Read these off the row that follows.
1) Find the last entry.
2) Find the 1st entry.
3) Find the entry just left of 130.
[147 131 138 130 105]
1) 105
2) 147
3) 138

x =
[[123 135 115 124 131 134 135 141 135 125 130 125 115]
 [131 126 145 120 137 130 133 112 123 126 125 119 123]
 [126 131 134 130 130 129 122 130 126 121 145 121 127]
 [125 106 126 133 127 146 139 116 139 134 130 140 134]
 [116 142 125 131 143 127 129 120 125 125 120 128 136]
 [116 130 121 125 134 122 129 122 129 134 142 117 139]
 [140 139 124 127 122 127 133 136 137 132 125 122 130]]
Counting starts at 1.
Which number is the entry directly above 119?
Answer: 125
Which number is the entry directly above the smallest entry?
Answer: 131
Which number is the entry at row 1, column 2?
Answer: 135
The entry in row 2 and column 1 is 131
Which number is the entry just right of the largest entry?
Answer: 139
The bottom-right entry -> 130
Which number is the entry at row 1, column 3?
Answer: 115
The entry at row 1, column 1 is 123
The bottom entry of the column that holds the largest entry is 127
The entry in the top-right corner -> 115
Which number is the entry directly below the largest entry?
Answer: 127
Which number is the bottom entry of the column that holds the smallest entry?
Answer: 139
Which number is the top entry of the column that holds the largest entry?
Answer: 134
Which number is the entry in row 3 and column 1?
Answer: 126
The entry just left of the centre entry is 146
The minimum -> 106
Which number is the entry at row 3, column 3?
Answer: 134
The entry just left of the smallest entry -> 125

[[120 119 124 135 124 122 124 123 120 106 133 118 137 141 138]
 [122 131 135 118 125 124 118 127 134 136 126 122 123 149 131]
 [142 121 127 114 122 125 139 148 125 134 127 140 111 118 144]
 [133 136 114 142 117 114 131 134 108 150 153 137 145 135 130]
 [125 135 122 132 129 106 134 111 130 121 118 116 138 122 121]
 [123 135 130 125 129 127 133 106 127 144 141 126 130 126 119]
 [135 118 132 134 128 129 105 138 121 134 114 130 120 128 136]
 [131 111 122 134 135 120 136 150 121 115 127 137 136 117 116]
 [127 143 118 129 126 128 115 115 123 107 135 135 132 134 126]
 [125 141 132 138 129 114 126 130 127 121 123 112 146 131 119]
 [124 131 116 121 116 124 146 122 115 135 127 109 135 123 121]
 [132 129 113 129 122 142 131 124 119 128 112 140 128 139 126]
 [124 138 127 137 144 130 139 126 143 135 119 136 140 126 118]
 [130 131 126 126 128 111 133 131 144 132 124 128 132 126 119]
 [129 121 120 120 140 139 117 121 125 144 130 126 125 140 130]
 [126 118 131 129 148 129 116 139 134 109 126 134 153 139 119]]
Indices start at 1.
Read off the entry just left of the smallest entry.
129
The top entry of the column that holds the smallest entry -> 124
Read off the entry just right of the smallest entry.
138
The entry in the top-left corner is 120
The entry at row 2, column 2 -> 131
Read off the entry in row 3 and column 1.
142
The entry in row 2 and column 1: 122
Read off the entry directly below the smallest entry.
136
Read off the bottom-left entry.
126
Read off the smallest entry.
105
Read off the bottom entry of the column that holds the smallest entry.
116
Read off the entry in the top-right corner.
138
Read off the entry in row 1 and column 2.
119
Read off the entry in row 3 and column 2.
121
The entry in row 3 and column 3: 127
Read off the entry at row 2, column 3.
135
Read off the entry in the bottom-right corner.
119

B =
[[119, 126, 147, 120, 117, 125, 103, 105, 123, 150],
 [124, 127, 135, 125, 123, 127, 117, 118, 126, 137],
 [129, 128, 127, 128, 130, 128, 123, 127, 128, 129],
 [124, 127, 135, 125, 124, 127, 118, 118, 126, 137]]
Which number is the bottom-right entry?
Answer: 137
The largest entry in the first row: 150
Which number is the 1st entry in reading order?
Answer: 119
Which number is the 2nd-last entry, reading row by row?
Answer: 126
Which number is the entry in the bottom-left corner?
Answer: 124
Which number is the second entry on the main diagonal?
Answer: 127
The 2nd entry, reading row by row is 126
The fourth entry in reading order: 120
Which number is the entry just left of the smallest entry?
Answer: 125
Which number is the third entry on the diagonal from the top-right corner?
Answer: 127
The third entry on the main diagonal is 127
Which number is the fourth-last entry, reading row by row?
Answer: 118
Which number is the fifth entry from the end, reading row by row?
Answer: 127
Which number is the 2nd largest entry?
Answer: 147
Which number is the 3rd-last entry, reading row by row?
Answer: 118
Which number is the entry directly above 130?
Answer: 123
Which number is the largest entry in the first column?
Answer: 129
